Each row below holds a small network's activations on one input, seen along a few directions.
In each table, some parts of the input vary, and every possible input appears once, in random order.
A made-up example of a description, with smaller parts first: one of 6 places along a line, together with either a single point or one of 11 places along a line or (one of 3 separate values, together with one of 5 places around a ring).
Shared parts are said once, and a part with two or three values counts as separate values.

Other details of the inputs vary at random and push rows far along three fixed directions, the same in every table; ignore that.

Table:
r1: [-77   7  19  58 -86 -60  48 -47 -16  10   5 -90]
r2: [ 21   7  10  -1  14   1 -18  22  10  -4  20  19]
r3: [ 10 -17  17  -5  24   1  -7   6  13  -8  22  24]
r4: [ 55 -58  -5  63  -2  56  -4  20  26 102  13  44]
r5: [ -4  19   5  -1   2 -16  -9  12  -5 -20  14 -14]
r6: [ 15   6   5 -20   8 -11 -20  14  16  12  16  26]
r7: [  5  12  30 -23 -16  12   3 -14 -18 -29  -3  -6]
r8: [ 50 -77   6  60   0  47  -5  32  30  98  -9  39]
r9: [-37  23 -48 -16  52  31   2   7 -44  -7 -29 -11]
r10: [-17   1  20  -6  19 -24   8  -5   0 -15   9  -4]
r11: [ -9  18  36  25 -83  10  23 -20  11  32 -12 -29]
r12: [  1  13  35  33 -76  16  22 -19   5  25  -4 -42]
r13: [ 14 -24   8 -13  13  -3 -16  13   6  -7  22  20]
r14: [-17   2  19  -3  13 -23   4   1  -4 -20   3  -1]
r15: [ 11 -16  16  -2  18   2 -10  13   9 -12  16  27]
r16: [ 10  22  28 -22 -19  12   1  -9 -20 -26  -2  -7]
r17: [ 35   5  -6  -4   3  -5 -40  -4  28 -12  -7  18]
r18: [  0   6  41 -28 -10   4   8  -9  -8 -24 -16 -10]
r19: [ 13  23  -8 -16  -9 -15  25   9  10 -28   4 -10]
r20: [ -5   9  -3  -8  -2 -21  -9   0 -19 -16  22  -6]
r21: [ 14   6   7  -9   6  -8 -21  26  13   2  11  26]
r22: [ 14 -21  14  -3  16  -1 -14  17   6 -13  15  21]
r23: [ -9   2   6   2   5 -18  -5   0 -18 -25  14  -3]
r24: [-35   5 -57 -23  45  30 -14 -22 -14 -22 -61 -13]
r25: [ -8  24   7  -4   9 -14  -2   1   2 -15  21 -11]
r26: [  1   5  -7  -1  -5 -21 -23 -30   3 -33 -11   2]
r27: [ -4  19   2 -12   4 -20  -9   0  -2 -10  19 -15]
r28: [-43 -21 -52  10  38  44  20  -3 -26  59 -53 -30]
r29: [-12   7   8   2   6 -15  -1  -4 -14 -24  16   3]
r30: [  6  14 -10   0  -8 -21 -25 -26   1 -30 -10   1]
r31: [ 31 -19   7 -19  12 -11  24  15  22 -14  -3  23]
r32: [  4 -12   8  38 -54  -9   1   4  23  55  18  -2]
r33: [ 11  12   9  -9   7  -5 -17  21  16   3  12  32]
r34: [  1 -14  -1  45 -61 -13  53 -19  10  16   4 -23]
r35: [ 24  -7   4 -10  15  -8 -18   7  -4   3  26  22]
r36: [ 14 -22  12 -13  18  -4 -13   5   9  -4  20  20]
r37: [-14  11  -1  46 -71 -25  -6 -37  32  25 -18 -20]
r38: [-12   6   9  -1  12 -16   3 -11 -11 -20  22   0]
r39: [  2  -2  -2 -17  -5 -13  34  -1  10 -37   1  -1]
r40: [-16  21 -63 -32  40  29  33   8 -31 -17 -40 -12]
r41: [-51   4 -59  32  12  43  22  -3 -46  40 -43 -45]
r42: [ 24 -19   7  -6  13 -14 -30 -11  26 -12 -19  25]
r43: [-21  -4 -55  12  36  67   7  16  -2  77 -41   5]
r44: [  3  27  -7 -24 -16 -21  26   9  16 -20  -4   5]
r45: [-39   6 -54 -27  50  26  -2   2 -46  -4 -25 -17]
r46: [ 24  -1   1 -12  10  -5 -23  22   7   2  25  12]
r47: [ -9   1   4  -9   7 -22  -4 -12 -15 -16  20  -4]
r48: [ 28 -11  38 -28  -4  29  -6   3   5 -17  -3  18]
Each input here is: one of 6 places along a line, together with either one of 3 separate values or one of 5 places around a ring.
The inputs of r20 and r1 match in every part but the place on the line of 6. If r35 is changed in the same way as r20 into r1, which row does it become?
> r28
The inputs of r29 and r2 match in every part but the place on the line of 6. If r7 is changed in the same way as r29 into r2, which row does it become?
> r12
Start at r47 and move only the place on the ring of 5, one step at a time. The first step leads to r45. Which rows follow, in order?
> r23, r29, r38
Change only the place on the ring of 5 in r22. List by row number the other rows that result.
> r3, r13, r15, r36
Change only the place on the line of 6 in r44. List by row number the other rows that result.
> r19, r31, r34, r39, r40
List by row number the other rows that have the place on the line of 6 in common with r33.
> r6, r11, r21, r32, r37, r43, r44
Change only the place on the line of 6 in r26. List by row number the other rows that result.
> r17, r24, r30, r37, r42

Table:
r49: [ 58 -71  18  64 -54  46  29   8  50  83  -9  28]
r50: [-78  -2 -67  27  26  -9  24  -6 -54  18 -13 -73]
r51: [ 29 -63  23  82 -13 -19 -31  31  48  91  48  44]
r52: [  9  55  87 -21 -82 -75  -3 -21  10 -79  60 -17]
r53: [-114   57  -42  -12   62  -49   21  -21  -62  -70   12  -69]
r54: [ -16    7    5   62 -100  -11   61  -25   19   30   -7  -49]
r55: [-42 -32 -18  77 -45 -31  17 -27  10  85  29 -30]
r56: [   2   21  104   10 -103  -61   12  -37   13  -49   47  -33]
r57: [-92  18 -76   5  63  -6   3 -19 -73 -23 -20 -43]
r58: [  1 -19 -55 -14  45 108 -13   0 -18  54 -88   4]
r59: [ 13  37 -31 -59  37   4 -17   5   3 -51 -36  13]
r60: [ 18  30  -9 -69  49  28   2  32 -18 -30 -12  28]
r61: [107  14  35 -91  54   7 -82  41  34 -61  23 101]
r62: [ 41 -48 -42   3  38  85  -8  13  21  60 -69  38]
r63: [ 64  -4  67 -65  23 -15 -16  26  16 -56  33  60]
Describe the family of inputs behind these rows.
> either one of 5 separate values or (one of 2 separate values, together with one of 5 places around a ring)
Change only the place on the ring of 5 in r61. List by row number the other rows that result.
> r52, r54, r59, r60

Table:
r64: [-87   9 -43 -27  59  62 102  27 -92  12 -27 -75]
r65: [ 24 -31  34   4 -41 -17   1 -19  36  10   5  20]
r66: [ -50   85    4 -109   55  -20   -8    0  -28 -109  -26  -28]
r67: [-46  55  13 -13 -22 -76  25 -30   2 -86  11 -43]
r68: [-20   5 -25  39 -69  10  37 -45 -13  34 -19 -61]
r69: [ 60 -83 -39  42  47  96 -10  29  41 104 -41  77]
r70: [ -92   20  -34   17  -51   -2   42  -57  -49  -14  -57 -102]
r71: [-18 -13  52  48 -37 -81 -11 -21  14   3  52  -1]
r72: [-37 -45 -50  62  20  44  -9  -3 -29  81 -24 -26]
r73: [ 95 -72  32  41  -3  20 -32  21  43  24  27  67]
r74: [  0 -23 -76  39  33  82  19   1 -14  66 -52   3]
r75: [ 36 -17  41  18 -16 -56 -40   4  18 -11  87  32]
r76: [-12  -3 -49  19 -25  31  32  -2  -4  54 -49 -24]
r77: [ 60  17 -46 -98 123  23 -47  63   4 -66  -7  89]
r78: [ 45 -30  54  33 -15 -63 -33  25  60  22  76  47]
r79: [ 26  30  71  28 -91 -33   3 -29  14 -15  45 -18]
r80: [-36 -21 -69  57   8  35   6  19 -15  91 -15 -18]
r81: [  36   16  -33 -110  101   20  -33   37    5  -47  -33   54]
r82: [ 58 -23  97  10 -60 -20 -25  -1  52   1  40  45]
r83: [-44  72  45   4 -89 -60  29 -29  -6 -50  18 -58]
r84: [   1   50   20 -103   73    6  -46   13  -38 -107  -13   20]
Describe the family of inputs behind these rows.
> either a single point or (one of 4 places along a line, together with one of 5 places around a ring)
Change only the place on the line of 4 in r67. List by row number the other rows that result.
> r66, r78, r81
